Each row below holds a small network's activations on one record, seen along a few directions.
Records have a field called Bilip. Each example row is followed by its value.
The word none means that the record has no Bilip.
Other fields move the rows too, some of them a lot.
Random noise pushes rows far along 2 fixed directions. That doesn't count. These rows show it; they differ only by the noise:
[-143 -196  174  338   23 -268  300  487   87  225  -66  734  288  254
  457  537 -372  -91  -29 -278  121]
[-133 -183  220  321  -14 -281  300  475   64  182  -65  758  257  284
  446  527 -387  -95    2 -256  118]
[-184 -137 -424  111  434  199   53   92  179  424   59 -428  274 -388
  -65   27  305   -1 -302 -470   42]
[-144  -98 -207   71  264  115   75   83   91  251   51 -239  164 -224
  -61   34  190  -21 -167 -373   39]

[-105 -171  494  406 -198 -372  188  430   49 -207 -280  955  -70  615
  388  365 -593 -105  168  309   88]
h2
[ -83  -11    5    6   67  129 -141 -145   12 -230 -117 -339 -300   16
 -326 -346  136    5   27  231  -26]
h2
[-145 -410 -215  265  537  236  -25   36  319  168  -63 -248  445 -355
 -193  -11  229  -93 -251 -189   42]
h6
[ -40 -299  180  265  182  -47    6   48  170 -178  -56  196  201   15
   12   74 -103 -166  -33  140   11]
h5
[-236 -215 -324  288  397  211  -47  117  320  231 -116 -386  124 -247
 -135  -44  198  -70 -327  -53    3]
h3
[-48  -5 -30  67  93  -5  50 131  87 107 -19  83 117 116  11  83 -25  71
  39 100 -41]
none
[-152 -167  173   46  -11    5    5  109   59 -268 -149  119 -148   98
 -231   -3  -64 -108   21  112   52]
h3
[  42 -123 -101  -63  -75   55   -8  -97 -284 -190 -123 -223 -227  120
 -217 -254   84  162  -60  118  193]
h7
[-103  -89  425   -6 -200  -39  -53 -148  -75 -617  -45 -170 -255 -104
 -330 -215  120 -272  119   62   94]
h8
[ -84 -171  487  132 -216 -210  104  -18   54 -346 -170  424 -153  278
  -82  -30 -116 -161  140  318    4]
h4
[-232 -487  502  431   95  -84  268  286  220 -100 -158  733  307   45
  293  520 -301 -365  -79 -300  109]
h1
[ 143  161 -671 -278  276  419 -166 -452 -196  212  206 -930 -218 -309
 -527 -495  446  330 -228  -23  -29]
none
[-147 -109 -335  377  120 -182   99  283  168  459   12  346  228   68
  450  349 -207   -7 -151 -194  118]
none
[-171 -432  186  382  302  138  101   96  246  -21  -46   -4  258 -372
  -64   92  146 -308 -243 -357   -6]
h4
[  59 -196  863 -192 -327  -58 -110 -385 -245 -770  -32  208 -316  131
 -252 -177 -166 -208  331  260  -50]
h5
[  48 -102 -439  140  166   76 -161  -41 -201  151 -116 -275 -114  -15
    0 -176   12  241 -206  180  108]
h7
[-237 -341  -97  269  357  156   65  178  283   84 -154 -284  327 -211
 -123   79  231 -127 -234 -126   65]
h8
[ 182 -155  244  132 -206 -173   10  -67 -268 -252  -72  538 -183  333
  121   15 -405   70   36  384   28]
h5
[-298 -396  502  285  -45  -17  191  270  101  -74 -171  370   68  121
   13  297 -217 -338  -33 -269  124]
h3
[-222 -320  -34  245  138  -57  108  376  269   80 -282  379  152  140
  148  184 -105   -2 -136   12  175]
h2
[  76  -80 -120   94 -128 -113  -88   17 -305  -64 -181   62 -221  234
   88 -125 -145  220  -38  320  127]
h7
[ -89 -136  212  -51  -38  -27 -109 -255   -6 -379  -81  -15 -294 -180
 -305 -278  124 -146   17   60   10]
h4
[  76  -22 -388 -136   55  379 -167 -506  -35   40  -31 -694 -290 -320
 -404 -590  395  189 -359  188   -7]
h1
[-151 -258  210   87   35   23  -81 -114   51 -192  -68    5  -26   -8
  -38   70 -196 -163   23  -35  125]
h8
[-190 -308 -113  183  180  105  -32  -65  168   52  -30 -224    6 -373
 -132 -135  291 -194 -317 -187   37]
h1

Which value of Bilip does each new row have?
[-231 -350 -216  512  265 -128   97  379  100  155 -193  300  270   76
  412  333 -199  -76 -132 -340  259]
h7
[ 47  10 -63 137 120  73 -10  79 193  34  83  47 175  80  37  60 -84  29
  11  80  16]
none
[ -53  123 -128 -353   57  152  -56 -221  -23 -133   30 -505 -163 -109
 -542 -372  407  130   79   72  -13]
none
[-174 -318  122  222  217   18  101   66  225   26 -165  170  145  -28
 -121   35   50 -126 -109    0    2]
h4
[ 118 -119  -67  181   75   83   33   46  -90  -66 -154  -90   64   13
   56  -93  -80  116 -210   82  224]
h7
[ 130  122   89 -104 -347 -163  154  -19 -337  -45  -14  307 -284  401
   11   -8 -187  236  100  263    5]
none
[-336 -278 -868  564  791  193   28  288  482  867 -213 -234  371 -175
  283  150  118   40 -583 -309  240]
h2
[  32 -133  296  125  -35  -92 -124   40  -52 -409 -117  178  -87  233
  -90  -71 -190  -52  206  237  107]
h7
[-237 -564  303  284  378   36  137  181  246   25 -144  128  471 -377
  131  333   55 -277 -257 -253    1]
h5
